A small network was shown many inputs. Here are its activations along a few directions, one row for each input.
Each table varies a few parts of the input and shows all the possible inputs, shuffled.
A made-up example of a description, with smaller parts first: values(2) and (point or ring(11) or (ring(5) and line(6))).
Shared parts are said once, and a part with two or three values counts as separate values.
(in the rows, 128 means zero)

Other details of the inputs vary at random and push rows far along two fixed directions, the same in every table; ignore that.

A family of inputs:
x1: [112  88 119 128 126  61 152 141 140 131 119]
x2: [113 126 161 121 142 176 118 130 102 106 155]
x3: [122  82 135 144 135  68 151 122 164 124 123]
x4: [133 152 138  89 153 121 139  80 121 138 108]
x5: [137 143 144 131 119 163 125 129  76 104 136]
x6: [141 116 149 126 126 153  99 116  76 124 140]
x7: [150 114 131 156 110 105 136 186 136  86 125]
x8: [108 130  96 165 135  72 122 142 170 157  99]
x9: [128 103 138 175 116 117 153 170 139  80 125]
x10: [110 198 115  92 149 130  98  90 135 166 152]
x11: [105 180 135 151 141 197  78 113 104 116 164]
x12: [113 125 146 117 129 163 114 146  80 112 146]
x13: [144  87  87 148 108 147 139 160 152 104 113]
x14: [116 184 130  75 136  83 130  64 166 221 120]
x15: [127 110 117 133 135  70 161 137 156 114  92]
x16: [131  96 134 143 119 103 124 194 137  97 134]
x17: [115  81 140 165 125 114 137 172 141  90 135]
x18: [113 133  95  60 139 114 165  41 179 167 137]
x19: [ 97 172 130 139 112 188  79 140  82 117 144]
x20: [121  78 142 169 124 113 133 167 140  90 134]
x21: [157 138 148 130 137 165 105 109  91 107 113]
x22: [122 160 148 159 100 195  79 136  75 151 134]
x23: [140 137  99  78 150 108 183  61 139 215 128]
x24: [153 142 114  86 158 163 150  79 127 186 121]
x25: [131 105 125 163 122 115 140 182 130  81 101]
x26: [138  97 127 122 128  57 138 146 161 129 122]
x27: [127 148 145 121 137 175 123 142  93  96 121]
x28: [152 141 128 113 135 222 130  94 107 141 160]
x29: [125 178 154 126 104 195  73 145 101 135 142]
x30: [131 145 143 128 119 165 128 136  78 103 136]
x31: [128 121 164 126 142 172 108 112 101 111 153]
x32: [125 135 100  67 143 117 176  44 176 178 137]
x33: [105 128 110 181 130  73 134 128 181 152 126]
x34: [131 132 103 101 108 202 112 106  96 121 151]
x35: [120 157 127  65 147  68 172  45 131 175 117]
x36: [129 120 148 120 128 158 104 127  77 118 144]
x37: [107 166 164 149 112 208  85 123 104 126 143]
x38: [122 106 137 173 117 117 157 176 139  79 127]
x39: [ 99 176 131 129 132 197  72 137  97 114 127]
x40: [101 126  95 196 107 112 102 187 126 105 130]
x41: [118 123 146 117 129 162 110 140  79 115 145]
x42: [114 184 135 123 118 186  72 145 104 118 152]
x43: [122 107 122 165 104 107 154 185 116  86 119]
x44: [114  88 121 124 143  69 144 143 156 124 101]
x45: [157 114 125 135 120  56 149 135 160 122 111]
x46: [ 83 191  99  71 173  85 127  51 162 192 114]
x47: [124 108 130 147 129  72 173 126 165 113 116]
x48: [117 137 134  50 174  77 143  43 146 182 107]
x49: [145  97 140 185 114 112 143 154 137  83 122]
x50: [143 116 131 152 111 106 140 190 137  87 125]
x51: [158 146 117  94 120 206 115 115 115 130 159]
x52: [132  86  83 142 105 144 127 159 154  94 114]
x53: [152 161 143  84 140 112 135  86 126 143 131]
x54: [132  77 127 166 110  98 123 169 114 101 124]
x55: [118 115 139 208  98 129 112 170 150 125 121]
x56: [173 149 129 108 139 203 123 121 104 158 154]
x57: [129 127 157  93 156 120 129  56 129 154 139]
x58: [158  87 110 175 124 144 161 160 149 132 133]
x59: [135 106 116 143 115  58 164 126 137 124 107]
x60: [139 134 154 107 134 159  99 145 101 113 152]
x61: [154  87 137 156 115  98 110 176 134 101 128]
x62: [141 103 118 147 114  57 159 121 137 127 105]
x63: [101 177 128  79 149  92 132  51 160 222  94]
x64: [106 119 124 182  97 132 101 191 141 112  93]
x65: [139 106 118 139 133  67 155 128 154 116  88]
x66: [129 167 141  76 142 116 150 110 129 138 136]
x67: [157 154 152 116 127 161 111 133  98 106 142]
x68: [120  86 122 126 143  67 140 139 155 125  99]
x69: [129 106 131 149 129  71 170 122 164 114 115]
x70: [120 124 149 111 147 170 103 138  94 110 128]
x71: [144  98  89 133  97 136 128 165 159 101 139]
x72: [107 182 120 116 139 133 105  77 108 191 139]
x73: [156 151 110  74 140 157 146  86 140 175 148]
x74: [132  98 127 119 130  59 140 151 161 129 124]
x75: [138 182 135 143 128 187  66 136  99 145 158]
x76: [139  90  78 139 112  94 178 137 157 153 120]
x77: [143 136 108 106 112 208 123 106  92 132 151]
x78: [136 140  94  60 156 118 171  54 163 195 113]
x79: [132  81 124 133 140  64 133 130 153 129  95]
x80: [128 138 153 103 134 161 107 156 101 111 153]
x81: [103  94 120 118 144  72 151 153 156 123 104]
x82: [154 137 162 143 132 169 117  97  99 106 138]
x83: [ 93 125 119 189 108 123 110 173 154  92 130]
x84: [107 163 147 146  95 196  81 142  78 133 132]
Each input here is: values(4) and (line(4) or ring(5) or (values(2) and line(6))).
Q: Changing only the values(4) part turns x48 into x54. The same change can be made to x24. Which row results?
A: x23
Q: Changing only the values(4) part turns x62 into x45. The same change can be made to x36. Which row results?
A: x74
Q: Changing only the values(4) part turns x79 into x57. The same change can be made to x52. Which row results?
A: x18
Q: Which other rows does x73 become when the values(4) part takes its other values? List them by row number.
A: x28, x76, x78
Q: Which other rows does x3 become when the values(2) part takes its other values? List them by row number.
A: x49
Q: Which other rows does x14 become when the ring(5) part takes its other values? List them by row number.
A: x10, x29, x42, x75
Q: Which other rows does x7 become when the values(2) part takes its other values? List them by row number.
A: x60

A family of inputs:
x85: [128 143 131 130 128 143 117 122 122 137 136]
x86: [122 140 128 126 128 143 117 122 117 133 128]
x87: [133 101 119 135 126  88 151 132 152 127 118]
x88: [127 134 134 127 131 147 125 116 122 127 135]
x89: [125 136 132 123 130 146 128 118 118 124 134]
x90: [124 145 132 123 127 141 115 127 122 133 136]
x91: [136 128 140 118 132 141 130 120 109 125 132]
x92: [134 105 113 134 126  96 152 135 155 130 117]
x93: [121 124 119 137 128  83 141 128 158 141 116]
x94: [137 126 141 121 133 142 128 118 113 128 133]
x95: [140 127 133 119 131 147 128 117 119 126 133]
x96: [142  81 120 235  81 153 100 250 115  52 127]
x97: [123 141 126 125 126 144 118 124 118 136 133]
x98: [122 135 134 119 133 145 124 121 121 122 136]
x99: [137 128 132 113 134 145 126 122 118 122 135]
x100: [124 144 134 127 130 140 117 122 116 130 126]
x101: [119 127 117 133 126  80 145 128 155 139 115]
x102: [113 118 110 130 124  81 141 136 160 141 118]
x103: [138 131 128 116 130 149 131 121 118 126 131]
x104: [116 126 119 129 128  77 142 131 160 138 116]
x105: [137 128 135 117 131 143 130 118 112 123 132]
x106: [116 118 113 135 128  86 140 126 157 145 114]
x107: [121 143 136 123 132 139 112 124 119 128 128]
x108: [125 139 128 129 128 145 116 122 121 139 134]
x109: [134 127 140 115 135 140 126 122 112 124 135]
x110: [125 141 135 130 132 141 114 120 119 133 128]
x111: [136 130 129 113 133 148 127 124 120 125 133]
x112: [135 127 136 114 134 142 126 121 115 122 135]
x113: [111 117 112 129 127  79 140 132 159 140 113]
x114: [138 129 131 116 130 146 130 119 115 124 132]
Q: What do these inputs look like to the network?
A: values(3) and (point or line(4) or ring(5))
Q: Changing only the values(3) part turns x98 into x88. The same change can be made to x109. Which row results?
A: x94
Q: Which other rows agree with x97 in the values(3) part? List them by row number.
A: x86, x89, x91, x96, x100, x101, x103, x105, x114
Q: Which other rows does x111 become when the values(3) part takes its other values? List them by row number.
A: x92, x103

A family of inputs:
x115: [140 113 141 131 132 147 130 131 117 110 128]
x116: [133 123 118 120 121 150 125 142 123 112 139]
x117: [136 117 132 124 130 148 133 135 117 104 131]
x118: [111 138 129 142 123 142 107 139 121 123 128]
x119: [118 110 110 116 129  35 152 140 175 144 104]
x120: [106 138 128 136 127 144 106 145 129 120 138]
x121: [139 122 127 141 117 152 125 134 120 130 130]
x122: [122 106  93 127 126  56 172 132 179 155 109]
x123: [130  97 114 135 131  48 169 113 172 149 108]
x124: [118 203 166  19 180 129 134   4 101 195 139]
x125: [135 126 118 126 123 153 122 145 126 122 136]
x126: [116 133 149 130 126 130 115 141 110 108 132]
x127: [129 144 125 152 118 149 115 135 130 130 133]
x128: [120 139 129 149 124 139 108 136 116 126 126]
x129: [129 141 129 151 119 143 110 135 121 131 124]
x130: [134 118 123 118 126 149 129 139 119 105 136]
x131: [143 115 141 140 130 143 128 127 113 115 131]
x132: [143 121 133 146 122 146 125 128 115 126 132]
Q: What do these inputs look like to the network?
A: values(3) or line(5) or ring(10)
Q: Start at x120 and move only the line(5) part, one step at a time. The first step leads to x118. Which rows follow, in order?
A: x128, x129, x127

A family of inputs:
x133: [155 121 147 119 138 120 155  95 117 136 121]
x134: [127 102 102  97 142  86 176  80 169 161 120]
x135: [138 168 177  91 147 203  97  94  65 112 157]
x136: [ 83 172 144 124 139 144  87 102 112 153 131]
x137: [109 132 138  92 146  87 155  96 151 126 126]
x138: [ 99 127 129 176 120  81 103 155 142 138 108]
x139: [115  94 112 143 115  98 135 187 148  82 120]
x140: [123  75  89 130 127  70 181 119 188 137 112]
x141: [138  95 129 148 129 105 161 133 146 105 123]
x142: [160 123 159 144 129 188 122 126  83 100 140]
x143: [111 205 118  89 137 152 115  68 136 190 141]
x144: [127 120 110  94 136 132 138 119 138 141 132]
x145: [158  79 111 165 103 124 128 195 126 103 118]
x146: [114 191 125 140 112 230  79 131 101 129 156]
x147: [145 134 130 104 129 197 105 131  93 123 148]
x148: [ 64 147 119 122 140  63 128  98 169 169 111]
x149: [122 174 110 134 120 128 117 116 147 167 129]
x150: [ 92 111 123 198 111  84 102 183 147 116 108]
x151: [134 168 165  65 157 133 132  60 103 153 139]
x152: [131 127 130  87 154  77 181  60 157 161 120]
x153: [157 110 146 166 105 170  92 208  77  67 132]
x154: [167  68 120 200  96 171 120 197 107  79 131]
x155: [134 136 147 110 145 174 139  90 110 114 143]
x156: [116 140 121  66 147  72 152  97 149 153 122]
x157: [115 107 111 114 129  64 152 152 160 115 117]
x158: [151  92 150 180 109 106 127 191 114  75 117]
x159: [126  79  95 148 112 114 142 182 159 102 121]
x160: [154 142 134  75 146 152 143  52 107 175 133]
x161: [122 140 124  64 149  62 155  91 150 163 118]
x162: [144 207 142 127 122 230  68 109  76 151 151]
x163: [120 171 167 156 128 192  51 129  66 130 134]
x164: [121 136 105 206  89 166  95 204 134  98 136]
x165: [147 111 122 119 131 164 135 106 116 135 138]
x166: [135  81  92 127 121  52 168 151 179 144 106]
x167: [126  93 135 160 119  90 143 174 143  79 122]
Q: What do these inputs look like to the network?
A: line(5) and (values(2) or ring(5))
Q: Which other rows does x143 become when the values(2) part takes its other values? List them by row number.
A: x150
Q: Which other rows does x157 become when the ring(5) part takes its other values? List them by row number.
A: x134, x141, x144, x167
Q: Which other rows does x138 become when the values(2) part takes its other values? List them by row number.
A: x149

A family of inputs:
x168: [ 97 127 130 119 138 138 101 113 125 129 120]
x169: [141 112 137 165 122 155 115 158 123  82 111]
x170: [136 130 133 115 123 154 118 149  86  92 140]
x171: [119 115 123 135 135 163 112 124 129 131 148]
x172: [136 119 160 185 124 149  86 164  94 101 142]
x173: [156 153 146 103 142 212 111  82  88 128 131]
x174: [101 170 132  87 145 196 106  77  84 142 146]
x175: [138 140 144 128 148 148 130 106 134 119 138]
x176: [132 188 141  98 122 194 103 102 106 148 153]
x177: [122 161 168  92 144 204 119 135  87 141 143]
x178: [138 121 138 149 118 139 151 133 141 103 127]
x179: [162  60 125 198  78 152 126 237 114  49 141]
x180: [120 159  95 105 125  90 148 113 155 161 117]
x181: [137 164 156  49 141 172 127  71  94 146 157]
x182: [129 152 149 101 144 125 109  80 107 165 114]
x183: [117 106 116 131 123  66 148 159 135  96 120]
x184: [136  92  88 105 123  48 184 131 159 135 113]
x185: [134 126 104 115 136  90 184  90 154 142 109]
x186: [102 117 130 145 137 129 110 133 139 119 142]
x187: [109 123 136  92 133  58 156 113 155 130 131]
x188: [130 137 111 177  98 150 105 197 115  91 128]
x189: [101 142 115  62 156 121 131  47 143 187 114]
x190: [150  99 116 186 100 133 131 174  98 112 119]
x191: [140 148 163 148 121 211 111 133  93  84 147]
x192: [141 140 102 118 120 126 119 127 143 153 116]
x193: [125 101 105 172 107 191 112 168  91  95 139]
x194: [118  84 123 191 103 174  82 199 111  74 119]
x195: [127 109 120  81 139  62 145 112 155 139 107]
x196: [116 127 139 129 124  65 153 106 149 160 117]
x197: [136 109  99 172  90 100 145 184 167 120 126]
x198: [120 169 147  81 154 195 121 126  70 144 133]
x199: [134 116 124 123 142  52 156  94 165 180 118]
x200: [132 154 124  50 147 120 150  72 109 152 134]
x201: [160  95 120 120 117 143 120 153 112 107 125]
x202: [116 129 125 148 132 101 151 133 136  98 113]
x203: [129 105 120  95 144  52 155 120 171 140 131]
x204: [131 134 144 127 144  98 127 100 133 161 132]
x205: [149 104 122 147 129  90 145 121 147 160 127]
x206: [121 147 126  80 156 185 118  56 114 175 161]
x207: [123 107 141 185 111 117 140 173 144  71 122]
x208: [ 99 178 121  49 159 168 131  30 103 183 141]
x209: [145 160 117 111 132 160 113 110 131 159 150]
x210: [139  84 108 112 135  42 166 137 181 136 124]
x211: [125 127 140 142 147 109 137 120 152 113 130]
x212: [136 129 125 107 155  90 168  78 175 153 124]
x213: [155  96 133 187 111 168 113 182 118  68 110]
x214: [ 81 127 107 114 140  76 149 103 152 143 116]
x215: [112 122 117 176  97  80 130 188 167 105 122]
x216: [125 136 109 136 126  85 128 144 174 143 129]
x217: [124 113 129 137 118  56 165 113 158 163 112]
x218: [117 147 150 110 146  95 114  85 119 160 109]
x219: [147 132 120 164 103 175  82 183 113 102 122]
x220: [134 142 136 179 112 170  75 191 114  89 150]
x221: [135 124 140 180 108 152 106 170  79  99 126]
x222: [139 144  98 145 107 147 125 155 120 126 130]
x223: [153 134 155 148 121 192  81 135  70 122 124]
x224: [142  89 122 223  97 149 129 222 116  38 116]
x225: [139 101 117 151 117  91 181 130 172 120 117]
x226: [139 115 120  72 139  88 142 102 143 145 112]
x227: [140 177 143 120 123 216  64 135  83 120 139]
x228: [108 149 110 112 118  60 154 120 185 161 120]
x229: [124 164 155  50 168 127 118  62 115 153 156]
x230: [142 139 165 116 116 204  96 148  72  85 162]
x231: [135 161 145  81 137 134 145  50 113 194 139]
x232: [139 137 111 145 120 124 116 153 154 134 136]
x233: [139 163 138 108 141 181 136  87  96 119 131]
x234: [ 95 166 159 102 136 203  92  88  88 128 159]
x235: [116  84  95 138 122 113 133 133 152 138 109]
x236: [112 130 122 108 127 167 134  91 123 152 148]
x237: [108 106 119 146 133 124 121 138 149 126 139]
x238: [115 106 120 142 138  51 157 128 179 116  90]
x239: [119 171 158 121 139 160 102  98  66 136 136]
x240: [148 108 118 134 141 103 166 107 168 137 126]
x241: [121  94 122 118 130  52 136 149 155 112 105]
x242: [158  66 107 153 115  89 148 180 157 104 135]
x243: [116 104 145 185 107  80 130 166 134 110 119]
x244: [130 149 130 111 135 115 141  89 105 163 118]
x245: [144  92 111 149 118  69 146 134 150 155  96]
x246: [ 88  95 105 140 118  58 163 132 188 137 115]
x247: [120 158 127 124 128 128  96 133 131 133 120]
x248: [135 144 158 105 147 215  89 156  74 126 122]
x249: [113 152 113 146 115 110 119 157 133 117 125]
x250: [104 122 124 122 123 142 135 111 136 139 136]
x251: [134 125 150 123 150 167 117 168 115 131 138]
Q: What do these inputs look like to the network?
A: values(4) and (point or (line(4) and values(5)))
Q: Changing only the values(4) part turns x187 into x183. The same change can be made to x177. Which row results?
A: x198
Q: Which other rows does x223 become when the line(4) part takes its other values? List them by row number.
A: x182, x218, x245
Q: Start at x240 and move only the line(4) part, one step at a time. The first step leads to x212. Which rows follow, in order?
A: x175, x211
Q: Which other rows does x205 become when the values(5) part takes its other values? List them by row number.
A: x206, x209, x240, x242
Q: Which other rows does x238 become when the values(5) part takes its other values? List them by row number.
A: x168, x218, x241, x247
